These are the activations of a small neural network, seen along a few directions. Each row is one input.
In each table, some parts of the input vary, and every possible input appears once, in random order.
A made-up example of a description, with smaller parts first: one of 5 places around a ring, together with either a single point or one of 9 places along a line or (one of 2 separate values, together with one of 6 places along a line).
Shared parts are said once, and a part with two or three values counts as separate values.
In the rows, 128 means zero.

Other details of the inputs shift rows strongly along two fixed directions, in all tables alike. That doesn't count.

A family of inputs:
x1: [122 121 119 142 118 123 125 133 121 132 143 137 134 125]
x2: [152 140 100  83 147 166  79  59 119  95 158 107 176 154]
x3: [141 127 123 150 147 117 123 125 111 128 131 124 127 127]
x4: [148 164 143  38 114 201 113  93 157 123 112 113 165 144]
x5: [122 117 126 136 133 110 132 123 126 114 134 118 123 120]
x6: [119 115 119 136 113 113 131 129 133 131 140 126 131 123]
x7: [124 128 137 145 136 107 124 122 137 116 129 120 130 123]
x8: [125 121 126 143 138 119 126 128 113 116 136 129 126 123]
x9: [151 150 152 111 121 159 157 169 124 166  88 139 112 118]
x10: [115 118 118 137 115 120 126 133 123 131 144 132 130 121]
x11: [132 140 165 101 128 144 166 162 140 135  80 128 104 110]
x12: [112 124 116 141 141 116 124 117 128 125 128 133  98 150]
x13: [123 122 134 142 136 107 125 122 137 114 128 121 128 122]
x14: [134 124 127 146 144 118 124 130 112 120 136 131 128 130]
x15: [133 143 166 105 109 149 161 169 149 153  82 135 112 113]
x16: [109 123 107 141 122 121 123 124 136 140 134 140 106 154]
x17: [135 126 116 146 124 120 121 133 118 140 139 136 136 130]
x18: [119 118 125 138 135 117 127 128 115 115 137 124 122 118]
x19: [131 124 119 144 124 121 123 135 120 136 143 140 136 132]
x20: [116 115 122 136 115 110 130 129 142 130 136 128 135 125]
Description of these inputs: one of 2 separate values, together with either a single point or one of 9 places along a line.
The inputs of x5 and x6 match in every part but the choice among 2 separate values. If x7 is changed in the same way as x5 into x6, which row does it become?
Answer: x4

A family of inputs:
x21: [135 126 116 140 128 118 125 125 124 136 126 128 124 137]
x22: [122 125 130 136 118 116 128 131 133 121 135 122 135 117]
x23: [128 124 119 139 125 120 127 130 130 142 134 127 129 138]
x24: [128 125 133 139 131 114 129 127 133 127 131 115 135 123]
x25: [119 123 126 138 115 125 129 127 130 135 140 136 132 124]
x26: [122 123 120 140 135 129 124 129 112 128 133 132 125 122]
x27: [122 118 129 134 118 120 132 132 131 125 139 137 138 124]
x28: [136 146 140  92 107 165 146 151 135 147 103 135 120 129]
x29: [129 131 123 140 137 123 127 127 113 129 137 131 122 126]
x30: [136 124 124 140 135 113 129 125 128 125 124 128 133 128]
x31: [129 122 127 138 133 116 131 130 134 130 132 127 138 129]
x32: [146 148 151  90 136 161 149 146 120 131 101 133 121 124]
x33: [124 120 115 137 130 129 123 134 109 130 135 133 122 132]
x34: [137 142 153  91 132 166 143 145 119 125  97 122 122 114]
x35: [120 128 120 139 116 123 126 129 132 133 136 133 131 122]
x36: [123 126 122 137 122 118 120 128 134 139 132 130 130 122]
x37: [127 121 125 133 125 114 124 133 135 129 131 131 137 122]
x38: [135 123 118 141 132 124 126 128 120 134 135 130 119 136]
x39: [125 123 132 134 124 112 122 130 135 126 130 119 134 116]
x40: [120 120 136 135 117 118 130 129 131 122 138 125 135 118]
x41: [132 145  90  54 135 185  58  29 144  83 171 110 182 186]
x42: [103 107 111 118 126 109 144 114 143 120 126 114 101 128]
x43: [131 128 119 137 133 122 127 132 110 132 139 132 119 136]
x44: [140 149 148  96 125 163 147 141 138 150  97 127 124 127]
x45: [131 128 133 137 138 116 128 128 114 116 135 121 125 120]
x46: [135 126 131 141 134 112 127 122 128 122 123 117 129 122]
x47: [130 148 159  94 132 160 143 144 142 126  93 138 115 135]
x48: [125 118 123 136 138 124 127 134 113 118 132 133 131 122]
x49: [124 123 124 135 119 118 130 134 133 124 136 133 137 122]
x50: [125 123 117 134 118 118 120 133 131 141 134 131 128 132]
x51: [112 131 130 142 134 122 120 123 136 124 129 136 117 138]
x52: [137 121 126 140 140 120 129 128 124 123 132 130 128 126]
x53: [133 129 121 143 132 118 125 120 127 134 124 127 126 128]
x54: [133 126 123 144 137 124 126 123 122 132 132 129 122 126]
x55: [150 145 156  94 134 162 145 139 129 129  97 119 118 118]
x56: [121 119 121 136 111 125 129 132 127 137 142 137 129 133]
x57: [114 128 141 139 135 115 122 124 136 111 127 126 120 132]
What is each input in this table made of?
Answer: either a single point or (one of 4 places along a line, together with either a single point or one of 8 places along a line)
Start at x40 and move only the place on the line of 8, one step at a time. The first step leads to x22. Which rows follow, in order?
Answer: x39, x24, x46, x55, x45, x34
Change only the place on the line of 8 in x56. List by row number the other rows that result.
Answer: x21, x23, x28, x33, x38, x43, x50

A family of inputs:
x58: [124 109 136 166 100  90 171 182 138 169 120 142 126  93]
x59: [118 137 151 118  91 146 182 193 147 191  74 156  73 122]
x60: [121 123 133 176 148 102 157 174  95 139 103 148  76 123]
x61: [139 143 139 150 149 110 113 124 140 124 119 135 132 141]
x62: [140 119  90 146 160 115  49  38 114  68 197 103 198 142]
x63: [130 145 124  60  83 187 152 144 148 171  96 132 106 138]
x64: [107 113 117 220 162  67 112 134  95 123 155 134 100 122]
x65: [183 166 146  33 140 203 125  94 127 116 104  95 168 113]
x66: [137 124  76 142 157  99  50  26 141  84 183 109 185 175]
x67: [148 121 105  82 149 166 100  90  95  91 160 119 167 134]
x68: [135 125 133 138 119 113 120 138 137 136 132 118 155 117]
x69: [132 103  47 130 155 116  68  34 101  80 202  99 163 164]
x70: [128 129 100  84  97 163  95  88 141 123 164 122 181 134]
x71: [107 111 132 164  83 102 153 190 125 166 126 148 109  95]
x72: [140 141 161 124 112 132 181 193 148 183  62 129  84 121]
x73: [116 145 171 122  80 151 175 208 134 175  92 163  87 115]
x74: [138 159 138  35  94 222 115 110 146 131 119 133 169 138]
x75: [135 143 167 125 115 132 176 192 149 182  61 137  82 125]
x76: [122 108 103 186 159  92  80  82  91  90 184 113 158 121]
x77: [139 135 168 188 147  95 150 174 113 134 110 140  98 110]
x78: [147 124 161 181 137  81 152 176 128 142  98 132 121  93]
x79: [117 113 105 180 128  79  81  92 136 108 190 123 169 154]
x80: [110 101 125 216 124  56 114 150 127 131 155 135 142 117]
x81: [124 109 148 172 145 110 157 189  84 128 118 157  99 105]
x82: [108  92  71 162  97  82  98  92 130 126 203 123 175 121]
x83: [112 141  97  90 107 166  87  84 148 126 162 139 159 163]
x84: [167 160 141  25 111 199 124 104 150 134 109  98 181 128]
x85: [151 152 162  73 143 193 151 154 100 120 105 146 115 137]
x86: [144 150 142  69 148 190 149 145 105 131  89 144  99 146]
x87: [139 148 140  70 107 180 152 137 162 166  87 138 120 146]
x88: [ 80 101  83 113 140  95  67  18 164  50 189  94 162 161]
x89: [127  96  84 173 151  88  91  93  87  87 188 116 160 120]
x90: [108 137 165  48 122 162 161 121 175 110  75 107  94 125]
x91: [175 167 133  39 146 206 121  86 137 124  94  97 137 145]
x92: [131 121 134 178 148  99 161 162 101 153 103 120  73 108]
x93: [116 136 179  50 116 164 158 135 164  96  83 102 125  94]
x94: [136 144 107  72 115 177  79  55 155 104 175 125 199 172]
x95: [117 111 123 170 106  94 168 172 148 177 110 144  96 125]
x96: [121  87  62 165 155  89  99  85  94 101 190 122 130 153]
x97: [149 141 152 152 142 110 120 126 135 116 127 131 142 136]
x98: [114 135 147 113  82 147 179 196 142 192  77 155  67 121]
x99: [125  89 101 203 142  57 138 146  81 117 164 125 125  94]
x100: [145 124 158 182 144  91 151 176 110 138 104 127 109  85]
x101: [ 87  81 104 144 124  58 111  76 151  66 183  89 159 102]
x102: [128 137 125 148 157 125 120 115 104 126 123 122 107 134]
x103: [147 174 144  42 126 205 105 105 157 132 104 121 156 162]
x104: [139 166 142  36  94 218 119 108 150 133 126 137 159 154]
x105: [158 168 158  85 149 177 139 131 130 136  74 124 109 135]
x106: [134 123 130 143 146 132 125 137  90 105 134 134 133 116]
x107: [108 111 116 166  94  99 165 174 140 179 116 146  86 122]
x108: [112 110  81 177 160  93  81  89  95  90 187 132 138 150]
x109: [121 143 143   7 121 192 139  78 179  92  93  87 127 138]
x110: [111 108 125 157  78  96 164 187 125 172 129 142 111  89]
x111: [111 135  86  84  97 162  89  79 143 131 157 133 149 166]
x112: [116 128 143 177 123  88 148 174 140 164  99 143  96 133]
x113: [ 83 104 175 159 121  82 164 171 149 101 103 126  96  86]
x114: [130 143 167 123 147 155 176 206  99 150  77 165  67 122]
x115: [123 106 127 165 147 103 163 176  95 145 112 151  70 126]
x116: [147 148 154  71 102 182 150 151 151 154  96 134 151 116]
x117: [169 165 149  39 147 215 117  96 109 112 106  98 157 116]
x118: [ 75 114 165 158 128  81 161 166 158 111 102 133  75 108]
x119: [126 122 140 178 151  99 155 161 102 152 102 128  71 112]
x120: [146 114  66 137 151  98  61  25 143  90 186  94 183 168]
x121: [134 157 134  31  86 222 112 113 141 132 121 132 163 136]
x122: [125 166 125  31  93 219 108 109 149 141 120 139 142 157]
x123: [120 149 169 130 109 146 174 201 151 179  74 166  92 124]
x124: [ 91 118 159 123 124 106 136 119 157  81 132 116 119 120]
x125: [136 143 136 151 157 121 112 124 122 120 125 130 120 133]
x126: [130 108  86 180 158  77  83  70 121 106 172 110 138 145]
x127: [121 122 131 143 111 127 124 137 142 137 138 145 155 125]
x128: [135 103 134 160 138  98 173 187  84 138 123 141 103  91]
x129: [166 171 137  19 145 234 104  77 109  87 128 116 166 158]
x130: [146 130 127 144 144 105 123 114 143 133 113 122 124 141]
x131: [129 133 164 186 149 103 153 172  95 136 116 136  90 107]
x132: [178 158 164  72 130 162 153 139 140 138  81 112 150 105]
x133: [113  93  94 208 151  62 128 135  92 123 153 135  93 130]
x134: [135 111 110 185 150  75  79  85 127  92 172 120 177 132]
x135: [125  98 113 211 148  55 132 136  86 126 161 112 124  86]
x136: [ 95 100  99 211 118  58 124 136 142 150 154 153 119 143]
x137: [ 92 104  67 171 109  88  84  82 138 127 190 141 147 161]
The inputs of x68 and x84 match in every part but one. If x117 is changed in the same way as x68 into x84, which row does it become?
Answer: x135
The inputs of x66 and x130 match in every part but one. If x60 is changed in the same way as x66 into x130, which row does it become?
Answer: x133
The inputs of x61 and x97 match in every part but one. If x64 is changed in the same way as x61 into x97, which row does it become?
Answer: x131
What is each input in this table made of?
Answer: one of 8 places along a line, together with either a single point or one of 9 places along a line
Start at x58 and move only the place on the line of 8, one step at a time. The first step leads to x116. Which rows follow, in order?
Answer: x127, x94, x123, x136, x87, x95
Change only the place on the line of 9 in x120. List by row number the other rows that result.
Answer: x63, x69, x72, x91, x92, x95, x96, x107
